These are the activations of a small neural network, seen along a few directions. Each row is one input.
In each table, some parts of the input vary, and every possible input appears once, in random order.
A made-up example of a description, with smaller parts first: one of 3 separate values, together with either a single point or one of 11 places along a line or (one of 4 places along a line, together with one of 8 places around a ring).
Shared parts are said once, and a part with two or three values counts as separate values.
(in the rows, 100 means zero)

Other details of the inputs shift rows strongly along three fixed directions, in all tables alike. That doesn't count.

A family of inputs:
r1:  55 115 111 120 119  93 124 106 109 116 106  96  95
r2:  75  79 103 116 124  79 121  95  79 108 108 103  96
r3: 136  97  92  92  73 123  84  91 110  89  83  95 119
r4:  66 106  97 137 119  94 124 103 105 116 101  96 101
r5: 162  85  87  18 143 122 141 101  37 137 110  92  69
r6:  82  79 111 144  65  79  73  79 119  70  88 108 124
r7: 111  75 107 121  96  71  79  81  82  85  96 110 101
r8:  98 123 102 121  74 116  90  98 136  92  79  95 119
r9: 121 103  98  65 133 100 112 109  63 120 111  99  66
r10:  53 153  99 117 101 141 125 131 157 118 110  83 105
r11:  97  72 115  94  90  73  84  85  82  82  99 112  98
r12:  95 138  81  61  92 115 130 116 149 133 111 136 135
r13:  82  96 103 119 123  68 102  97  79 105 105 101  83
r14: 132  91  84  69 137 109 138  96  56 134 101  98  78
r15: 139 109  98  93  71 117  74  95 109  86  88  99 108
r16: 135 103 104  87  71 117  73  97 112  85  89 101 112
r17:  66 152  90 128 104 144 129 127 154 121 101  85 106
r18:  78  95 109 109 125  66 107  96  73 106 112 103  82
r19:  92 130 108 120  72 115  81 104 136  89  90  98 114
r20: 171  83  77  34 139 127 137  99  39 136 103  93  73
r21:  69  83 108 106 125  77 120  99  79 111 114 107  88
r22:  87  57 103  97  94  75  88  93  89  78 110 103 102
r23: 131  96  99  82  71 124  85  94 112  86  87  98 120
r24: 107 136  98  97  98 132 114 111 120 114  89  93 101
r25:  99  71 115  96  92  70  87  81  80  81  98 108 101
r26:  92  63 109 100  91  79  89  87  85  80 107 112 104
r27:  85 130  96  99 127 120 135 115 106 131  99  91  94
r28:  90 128 111 110  71 115  77 109 135  86  99 101 109
r29:  87  97  98 126 123  70 102  94  79 106 103 102  81
r30:  51 107 102 115 117 100 122 116 115 111 117  99  93
r31: 102  59  96 121  94  79  90  82  85  81 101 106 106
r32: 110 138  98 102  99 132 108 115 123 115  95  95  98
r33: 131 102 104  82  68 116  80  94 113  84  83  99 116
r34:  72  84 109 106 125  77 118  98  78 111 111 107  86
r35: 106 144 102  80 104 139 107 126 122 118 106  93  92
r36: 116 129  82  53  97 133 142 126 137 142 102 124 135
r37: 129  90  86  91  73 125  84  97 116  85  89  89 116
r38: 105  76 102 107 102  64  69  88  72  77 102 101  90
r39:  87  96  97 128 126  67 103  94  79 107 102 100  82
r40: 126 110 105  82  71 111  67 102 114  78  95  95 105
r41: 144  84 100  61  79 103  57  96  81  73  97 102  94
r42:  79  80 111 148  67  78  72  81 123  69  86 105 127
r43:  59 120 114 123 115  88 109 110 112 110 107  99  92
r44:  86  96 100 128 126  67 106  93  77 110 103 101  85
r45: 126 112 103  81  73 113  61 106 111  74  95  91 104
r46:  72  72 108 135  68  80  72  87 123  64  96 107 124
r47:  71  77 106 105 129  75 124  95  74 107 116 104  91
r48: 107 127  84  78 102 147 122 121 121 119 101  82 101
r49: 148  63  87  74  75 113  81  85  88  79  91  99 108
r50:  43 102 102 121 118  90 123 113 116 109 116  87  97
r51:  84  98  95 126 130  66  96  97  75 103 103  96  80
r52: 153  86  92  78  80 105  61  88  80  76  89  99  98
Each input here is: either one of 2 separate values or (one of 5 places along a line, together with one of 10 places along a line).
- Change only the place on the line of 10 in r31. List by row number the other rows that result. => r3, r4, r7, r8, r37, r39, r42, r44, r51
- Change only the place on the line of 5 in r40. List by row number the other rows that result. => r9, r13, r29, r39
- Change only the place on the line of 10 in r11. List by row number the other rows that result. => r9, r21, r22, r26, r28, r30, r34, r35, r41
- List by row number the other inputs of the same sort as r36. => r12

A family of inputs:
r53:  69  91 110 115  96  82  86 103 108  75  85  75 118
r54: 143 105  94  67 111 109 121  83  82 122 103 116 115
r55: 177 107  76  85  61 173  76  91 129  81  85  87 123
r56:  85 159  91 108 133 167 128 135 115 135 107  72  67
r57:  85  84 100 157  83 108  96  85 107  84  89  84 109
r58: 107  96  88  41 148  97 122 129  61 119 130  87  72
r59: 101  91  97 106  39 113  61  95 145  54  70  77 150
r60:  28 132  67 125 130  92 130 132 135 121 115  99 114
r61:  91 152  62 114 131 155 141 138 134 139 117  99  92
r62: 161 113  70  33  45 167  85 102 145  88  93 114 125
r63:  44 149 118 151 121  96 129 131 128 137  86  80  89
r64: 131  99  79  83 147  91 141 108  65 152  96 104  79
r65:  57 102 105 146  71  64  85  87 139  82 107 147 149
r66:  93  24 145 131  76   9  59  42  48  49  94 128 120
r67: 119 110 121 106  32 117  80  79 135  75  76 105 148
r68: 123  92  88  65 108 118 127  82  96 114 102 102  98
r69:  86  91 109 141  89 104  73 106 115  74 128  98  87
r70: 138  65  95  57  95 114 120  78  68 103  89  94  87
r71: 100  40 136  90 114  30  82  60  25  80 112 136  94
r72:  59  91 107 107  96  83  77 112 107  76 101  91 109
r73: 115  99 117 136  56 134  59  89 127  59  83  79 117
r74:  41 139  81 150 123  88 131 137 143 142 105 118 102
r75:  36  88 134 155  66  76  85  83 136  64  89  98 112
r76:  36 133  80 126 131  98 133 119 137 123 101  82 115
r77: 157 147  72  84 133  79  64  83  41  98  88  84  50
r78: 131  70 112  75 106  74  80 100  61 104  92 109  78
r79: 159  70  93  71 100  96 109  94  58 123  76  96  91
r80:  80  83 129  91 137  43 113  88  55 109 139 128  80
r81: 103  92 105  50 139 114 133 102  58 124 114 100  55
r82: 159 117 104  27  49 171  75 114 136  77 107  94  96
r83:  88  72 113 106 135  37 100 111  60 116 121 114  61
- What do these inputs look like to the network? => either a single point or (one of 5 separate values, together with one of 6 places along a line)
- Change only the choice among 5 separate values in r54. List by row number the other rows that result. => r55, r64, r68, r76
